These are the activations of a small neural network, seen along a few directions. Each row is one input.
Each table varies a few parts of the input and shows all the possible inputs, shuffled.
Descriptions start from the smaller parts, as in this example, which fits no table here: one of 4 places along a line, together with either a single point or one of 11 places around a ring or (one of 3 separate values, together with one of 5 places around a ring).
Shared parts are said once, and a part with two or three values counts as separate values.
(in the rows, 128 means zero)

Other details of the inputs vary at random and push rows far along three fixed directions, the same in every table; ignore that.

A family of inputs:
R1: [118 107 104 150 172 125 133 155 150 136 136]
R2: [130 128 144 140 116 129 117 117 118 107 132]
R3: [138 126 138 128 120 128 116 117 102 114 124]
R4: [128 135 146 124 127 130 121 123 102 112 131]
R5: [133 125 144 133 120 124 121 119 107 111 116]
R6: [142 139 139 134 118 133 117 124 114 108 132]
R7: [111 158 123 122  76 134 154 132 120 195 121]
R8: [102 130  94  31  99 133 132 109 227 173 118]
R9: [126 104 111 130 158 110 129 169 137 140 154]
R10: [135 107  91 136 165 126 144 164 136 136 137]
R11: [127 140 149 131 130 127 124 118 111 110 135]
R12: [137 142 129 138 137 143 139 114 109 106 119]
R13: [133 144 143 137 124 128 120 119 117 107 136]
R14: [119 130 139 146 134 152 123 114 117 108 122]
R15: [144 129 137 136 114 133 112 116 115 110 132]
R16: [139 137 141 144 119 124 119 116 121 108 124]
R17: [118 110 108  37 165 151 103  95 209  88 108]
R18: [142 134 146 139 124 121 121 117 115 113 115]
R19: [146 126 141 131 118 130 114 117 108 116 124]
R20: [122 141 136 138 138 156 122 120 112 110 129]
R21: [120 140 143  24 137 134 108  75 183  79  98]
R22: [110 162 125 127  80 128 158 127 123 195 118]
R23: [128 105 107 148 154 101 129 162 149 138 147]
R24: [123  92 113 136 155 103 131 164 136 142 140]
R25: [133 140 141 132 120 134 116 123 113 107 139]
R26: [139  94 110 140 150 104 130 166 142 144 132]
R27: [145 140 145 133 127 125 122 121 111 113 120]
R28: [130 125 145 130 121 132 115 115 108 113 139]
R29: [120 113 103 143 176 129 134 159 147 135 141]
R30: [119 159 126 126  74 137 152 132 125 196 121]
R31: [134 136 130 144 134 139 137 110 113 106 114]
R32: [133 134 143 136 126 119 123 116 109 112 115]
R33: [ 99 154 131 132  80 126 157 123 127 195 121]
R34: [139 128 142 141 114 129 118 118 119 107 125]
R35: [142 143 140 139 123 127 120 120 118 108 129]
R36: [127  93 107 131 154 107 126 162 132 146 148]
R37: [122  93 114 139 153 106 130 163 141 139 147]
R38: [131  96  95 143 161 122 145 158 140 136 130]
R39: [113 150 108 134  80 154 164 118 123 192 120]
R40: [125 133 150 138 126 123 122 115 115 110 130]
Each input here is: one of 5 places around a ring, together with either one of 2 separate values or one of 6 places around a ring.
- The inputs of R23 and R13 match in every part but the place on the ring of 5. If R16 is changed in the same way as R23 into R13, which row does it become? => R35
- The inputs of R39 and R10 match in every part but the place on the ring of 5. If R3 is changed in the same way as R39 into R10, which row does it become? => R7
- Change only the choice among 2 separate values in R29. List by row number the other rows that result. => R12
- Change only the place on the ring of 6 in R15. List by row number the other rows that result. => R3, R8, R19, R28, R36
- Change only the place on the ring of 5 in R14. List by row number the other rows that result. => R1, R17, R20, R29
- A walk changes only the place on the ring of 6. It starts at R25 and steps to R9. List the rest of the walk in order. => R4, R7, R30, R6
